Each row below holds a small network's activations on one record, seen along a few directions.
Here are examples, each followed by its value of one field, LUVAV.
Other fields move the rows too, some of them a lot.
[ 5.133, -0.545, -2.840, -1.080, -1.018, -1.484, -0.820,  4.166,  5.646,
 -2.391] | rosuf
[-5.215, -0.792,  3.870, -1.484,  1.452,  0.295,  0.663, -3.256, -6.232,
  1.575] | kefev
[-5.250, -0.589,  3.842, -2.080,  1.465, -0.127,  0.567, -3.205, -6.244,
  1.559] | kefev
[ 2.921, -0.252, -3.320,  2.059, -0.382,  1.514, -0.600,  3.384,  3.718,
 -0.329] | niro
[ 0.727, -0.193, -0.324,  1.025,  1.386,  2.666,  1.408,  1.173,  0.435,
 -0.110] | rov
[-0.178, -0.325,  0.224, -1.054,  1.695,  0.905,  0.904, -0.074, -0.108,
  0.568] | rov
[-6.617, -0.552,  4.902, -2.580,  0.967, -0.805,  0.316, -7.370, -7.772,
  1.730] | kir
[-5.755, -0.762,  3.888, -1.749,  0.626,  0.528,  0.375, -5.477, -6.845,
  1.260] | kir
[ 0.319, -0.223,  0.139, -0.512,  1.376,  0.138,  1.142,  0.966,  0.416,
 -0.052] | rov
[ 6.255, -0.294, -4.909,  3.422, -2.206, -0.362, -1.427,  5.650,  8.051,
 -2.222] | veril
[ 2.901, -0.369, -3.147,  0.895, -0.408, -0.882, -0.556,  4.782,  4.181,
 -0.871] | niro
[ 0.432, -0.031, -0.967, -1.094,  0.265,  1.204,  0.327,  0.507, -0.144,
 -0.793] | fad
[-6.081, -0.707,  4.354, -2.121,  0.876,  0.229,  0.368, -6.022, -7.186,
  1.453] | kir
[-4.788,  1.368,  3.222,  0.492,  0.089,  0.396, -0.307, -3.024, -5.788,
  2.888] | guri
[ 0.486,  1.904,  0.674, -0.198, -0.090,  0.851,  0.874, -0.402,  0.110,
  0.747] | fad
[-6.801, -0.439,  5.104, -2.643,  1.887, -0.808,  0.514, -7.196, -7.961,
  2.801] | kefev
[ 1.826, -0.291, -2.287,  1.414, -0.133,  0.344, -0.351,  2.500,  2.597,
 -0.154] | niro
[ 5.685,  1.953, -3.857,  2.692, -1.814, -0.493, -0.768,  3.916,  5.039,
 -3.481] | rosuf
[-0.444, -0.212, -0.235, -1.337,  0.470,  1.263,  0.463, -0.947, -1.153,
 -0.239] | fad
[ 5.519, -0.140, -4.661,  2.357, -2.153, -0.716, -1.500,  5.216,  7.867,
 -2.036] | veril
[-5.071, -0.487,  3.641, -0.177,  0.414, -1.167, -0.144, -3.819, -6.087,
  1.485] | guri
[ 3.601, -0.461, -1.740, -0.767, -0.713, -0.449, -0.609,  1.577,  3.455,
 -1.507] | rosuf
[ 5.100, -0.467, -4.071,  3.131, -1.961, -0.381, -1.212,  4.652,  6.631,
 -1.797] | veril
[-4.237, -0.581,  2.609,  0.052,  0.285,  0.196, -0.330, -1.603, -5.151,
  1.193] | guri

Here are new rows. What is LUVAV for each?
[ 1.658, -0.433, -1.678, -0.996,  0.031,  0.036,  0.349,  2.728,  1.341,
 -1.531] | fad
[ 3.718, -0.334, -3.517,  2.686, -0.528,  1.319, -0.276,  5.492,  4.721,
 -1.281] | niro
[ 3.396, -0.337, -3.457,  2.305, -0.328,  1.524, -0.424,  4.911,  4.497,
 -0.847] | niro
[ 4.840, -0.410, -3.752,  2.480, -1.897, -1.136, -1.303,  4.557,  7.107,
 -1.888] | veril
[-7.504, -0.428,  6.725, -3.616,  1.774,  0.910,  1.404, -7.109, -8.686,
  4.979] | kefev
[-5.004, -0.797,  3.378, -0.378,  0.548, -0.031, -0.359, -3.253, -5.977,
  1.818] | guri
[ 1.589,  2.006, -1.610,  1.392,  0.083,  1.567,  0.113,  0.388,  0.322,
 -1.343] | fad
[ 5.592, -0.416, -4.287,  3.069, -1.959, -0.783, -1.250,  5.482,  7.725,
 -2.203] | veril
[-4.141, -0.605,  2.680, -0.637,  0.149, -2.003, -0.336, -1.493, -5.063,
  0.830] | guri
[-6.061, -0.715,  4.581, -2.146,  1.783,  0.056,  0.660, -5.128, -7.138,
  2.267] | kefev
[-6.727, -0.487,  5.012, -2.556,  0.945, -1.143,  0.377, -7.693, -7.895,
  1.791] | kir
[-4.001, -0.866,  2.119, -0.522,  0.275, -0.818, -0.527, -0.978, -4.890,
  1.287] | guri
[ 5.683,  1.711, -4.196,  4.418, -2.105, -1.687, -1.455,  3.371,  6.558,
 -2.303] | veril
[ 2.995, -0.369, -3.288,  2.363, -0.392,  1.855, -0.425,  4.020,  3.608,
 -0.513] | niro
[ 2.761, -0.294, -3.101,  2.036, -0.237,  1.467, -0.457,  3.645,  3.676,
 -0.355] | niro
[ 6.198, -0.368, -4.555,  3.485, -2.179, -0.954, -1.156,  6.340,  8.340,
 -2.737] | veril
